Here are a small network's activations along a few directions, averaged over the inputs that share one value of a field.
Values that are neighbours, or in one group, have similar rows; names and order tell nothing.
Strong random noise was added to every row along 12 fixed directions; ignore it. To show where, here is one row again and again, with new noise each time:
[  58  -35 -120 -100 -176 -363  327  309    2 -239   51  -35  295 -129
  173   48  429  -40 -149  175   48  332  378   40  498]
[  57   55  164  171   62  308 -254    7 -118  292  -97  167  -26 -126
  -84  -74  -64  367  -28   76 -133    5 -188  343 -187]
[-197  310 -364 -431   74  -49 -120   42  -42   26  -86  158   20  -53
 -141 -193  557  214 -104  -86  -18  -77  269  175    5]
[-171   36 -117 -105  287   75   66 -320   -9 -172  339 -229   -5  306
   56  217 -170    4 -366  -53   39  -68  -39 -335 -119]
[ -78   16  -66 -123  423  243 -117 -271   77  -43  196 -159  -70   24
 -210   24 -140  273 -358 -113  -92  117  -20 -126   42]
[-720 -403  566  297   42   -9   88 -356 -243   50   46 -176  182  228
 -220 -111 -114 -162 -296   19 -127   85 -360 -328 -455]
[-132   62  192  310   65   55   53 -130 -413   64   40 -128   62  111
  336  273  116 -408 -123   -5  203 -288  -17   78 -467]
[ 184  -45  -47   45 -198  -30 -245  478  195  -77  428  203  163 -173
  184  119 -299 -148  289 -280  -71 -288 -175  237   55]
[ -96 -200 -139  -65  162  -72   73 -364 -249 -202 -201  117 -152  -11
 -182   80   96 -185  305  -11  -87   44  334   96  -36]
[ 315 -124   66 -274 -157  -54  282 -196   48 -220 -487 -227 -128  159
   42 -123   52 -467  128  -37 -107  134   22 -176   77]
[ 549 -548 -139  -97 -319  434  223 -160 -286 -158  421 -279  331   78
  202  -15 -477 -198  113  181 -326  248 -348 -206 -124]
[ -58  108   19 -251  -11  153  -51 -123   85  223 -370  -88 -126 -121
 -203 -303  203 -224  -49 -306  -86   19 -135  118  -76]
[-145  223  -98 -138 -104  -74  215 -226 -183   98 -519   73  -93  213
  -47 -106  361    6   57  225   23  135  176   74  -51]
[ 390  308  203  -49  263  103  -54  274  334 -245  -39 -384    1   93
  161   53 -144 -119 -272 -160   95   52   16 -194  302]


Meto, 20 values:
p15: [ -97  241   62  268  -71  180  -45  306  -42   77  298 -146  372  142
   34  -40 -101  -58  133   25  210   81 -115 -110  -54]
p8: [ -99 -169 -194 -221 -461 -439  114   39  236  -69   70  248 -132   92
  218  133   53   56  -14   34   15 -113  -83  -27   91]
p9: [  90 -107 -594 -245 -292  110  311 -494 -322  480  172  129  -80 -261
   84   24  278 -178   39    9   13  -77  -25  254 -210]
p13: [-121 -367  139  319 -219 -361  281  -68  212  133 -239  374 -243  -95
  -73  229 -283  117  266  229  -14  155    8  118  253]
p18: [ 187  -77  164   42 -129 -240   70  182  277  -29   25    5  -76   11
  205   71 -187  468 -306  261  -59   83 -119 -128  265]
p10: [-136 -218  374   53  136  -23 -197  -59 -185  166 -164    4  -47 -289
  -61 -218  606  234 -480   46   -5  -68   38   31 -308]
p11: [  81  148 -189 -409 -180  158   36   33  201  102  -55 -198  114  159
   99 -221   17  169 -296   24  -47   71 -233 -237  -15]
p20: [-364  -26 -223    6  165 -167   35 -175   92  -44  280   88  -80   96
 -175  162 -285  -15   98 -174    6 -136   19  -79   86]
p19: [  27  -37  385  146  174 -107 -142  141   -8 -290 -390  -60  -29  -78
 -225 -187  118 -197  213 -117   30  139  182    6  145]
p1: [-113  175 -234   40 -136   11  118 -379  -42  456 -337  146 -387 -131
 -112  -66  -50 -421  315 -225  114 -143 -108  315  -86]
p2: [-190   31 -327 -266 -121 -259   -3  178  173  176  326  261  -12 -396
  -27   39  426  -23 -146 -349   32 -329  101  281   58]
p7: [ 261   16  -84 -105 -126  196  299 -181   51   51 -181 -253  -18  110
   52  -69 -165 -162   11   71  -75  318 -123  -97  170]
p4: [ 488  -17 -208   85   23  126   35   75   75  189  183  203 -128 -438
  198  333  -39   18   43 -132  124  -64   57  482  163]
p17: [ -57 -328   24  152   47  445  -21 -404 -151  224  260 -203  -39  -38
  -48   53 -303  -56  -58  -17  -10  107 -286 -138 -286]
p6: [-156  152 -237  132 -134   96 -267  127 -344  -58  667   56  290  171
  236   57 -139 -156  224  -56  104 -495 -142  -22 -516]
p12: [ 158 -311 -127 -714 -506 -344 -129  316  541 -243  226  315   60  271
  143 -156   86  437 -277  -17 -283 -435 -409 -372 -129]
p14: [ 159   88  143   13  -64  134  -94  204  -54   -6  -91  -56  174  -25
 -206 -368  177  224   98  219 -125  266   17  -67   37]
p5: [ 135  -76 -411 -374 -342  -19  501 -482  -34  236   63 -282 -103  335
  350   91   91  -73 -423  211   51  -83 -310 -454 -238]
p3: [ 183  -55  -54 -108  -35 -265 -132   53   -4 -114 -137  266 -144   23
   52   -4  185  619  -84  380  -69   16  165   52  101]
p16: [-587 -585  168  -89   33 -377   99 -235 -107 -284   57  -16   46   57
 -195  -72   81 -148 -156  -49 -173 -104   38 -360 -230]
The values of Meto form a network in which each value has 4 neighbours.
Q: Which values are neighbours of p6? Give them in the order they are listed.
A: p19, p1, p14, p3
Q: Which values are neighbours of p4? Give them in the order they are listed.
A: p15, p2, p7, p12
Q: Which values are neighbours of p16? Give them in the order they are listed.
A: p13, p18, p11, p20
Each value of Meto is a pair of two hidden parts, and every pair occurs once (5 first parts, 4 second parts).
Q: p4 and p12 share the first part; p4 and p15 share the second. Which value has the first part of p15 and the second part of p12?
A: p17
Q: p18 and p1 share the first part; p18 and p3 share the second. Which value has the first part of p3 and the second part of p1?
A: p6
Q: p9 and p5 share the first part; p9 and p2 share the second. Which value has the first part of p2 and the second part of p5?
A: p13

Lek, 15 values:
t13: [-711  206  156 -505 -284 -296 -222  223  240 -241 -159  204  181  610
 -193 -444  147  -93  232 -157 -161 -494 -311 -356 -447]
t5: [ 128    7 -233 -173 -214   -9  269 -320 -663  -42 -104 -179  106  188
  367   -6  586 -451  -20  214  140 -287  153  -57 -563]
t9: [-249  158  228   37    0 -331   10  301  520   11   -9 -191  -26  -30
 -107 -102 -109 -110 -165 -245  140   59  -97 -310  334]
t7: [-743 -496  528  -42  347 -225 -247 -580  221  268 -744  261 -553 -482
 -752 -328  168 -145 -128 -640 -326  -32 -108  395 -162]
t12: [ 262 -554   38  -36    1 -229 -205   53  318 -236  795  179 -103  -57
  295  428 -375  395 -451  -87 -219 -494 -334 -209 -113]
t1: [   4  166 -581   55    7  -33  235 -301   62  477  -67  125 -449 -347
  149  417   62 -180  -12 -163  355  -56  190  329  196]
t10: [-254 -271   27  -83  120 -415 -227 -172  137  -99   46  445 -270 -107
 -124  126  200  317 -141 -153  -61 -378   37  110 -179]
t8: [-369  352 -168    5  210 -183 -157 -128  105 -130  275  233 -175  515
   84  393 -145  247   27   -6  196 -470   95  -88 -256]
t4: [ 268  378  -49 -275  547  757 -298 -158 -211  365 -309 -283  -46 -284
 -465 -534  422  488 -432  -51 -111  278   77  135  -95]
t11: [ -28 -218  144  178 -323 -445  113  289  202 -177  516  148  181  174
  620  522 -258  -71 -228  -12   65 -332 -259    0   66]
t14: [ 453 -212 -346 -639  244  271   36 -775  219  -99  162 -129 -462  121
   38  107 -186  116 -424 -243 -268 -248 -235 -166 -226]
t2: [ -60   23  132  265  181   20 -159  -71  166  -96  114  -86 -216  235
   26  219 -551 -246  206  -98  153 -181  -92 -336  -96]
t3: [-346  199 -244  114 -469 -302  407   -5 -367   56 -322  255  147  209
   18  -43  264 -298  578  342  124  198  272  231   84]
t6: [ 381  639  397 -298  296  326 -399  419  371 -221  -23 -660   -4  257
  276 -177   34 -351 -511 -506  252 -567 -292 -535 -362]
t15: [ 414 -247 -164 -193 -164  -14  241  -30  -69 -344  129 -246   81   34
  275   90  -38 -597  171 -130  -47   34   56 -129   42]
The values of Lek form a line.
Q: Going along Lek from t1 by way of its neighbour t2, in what order are t9, t7, t12, t10, t6 met?
A: t9, t12, t6, t10, t7
Q: Which values are neighbours of t14? Give them in the order they are listed.
A: t13, t3
Q: Which values are neighbours of t8? Give them in the order they are listed.
A: t4, t15
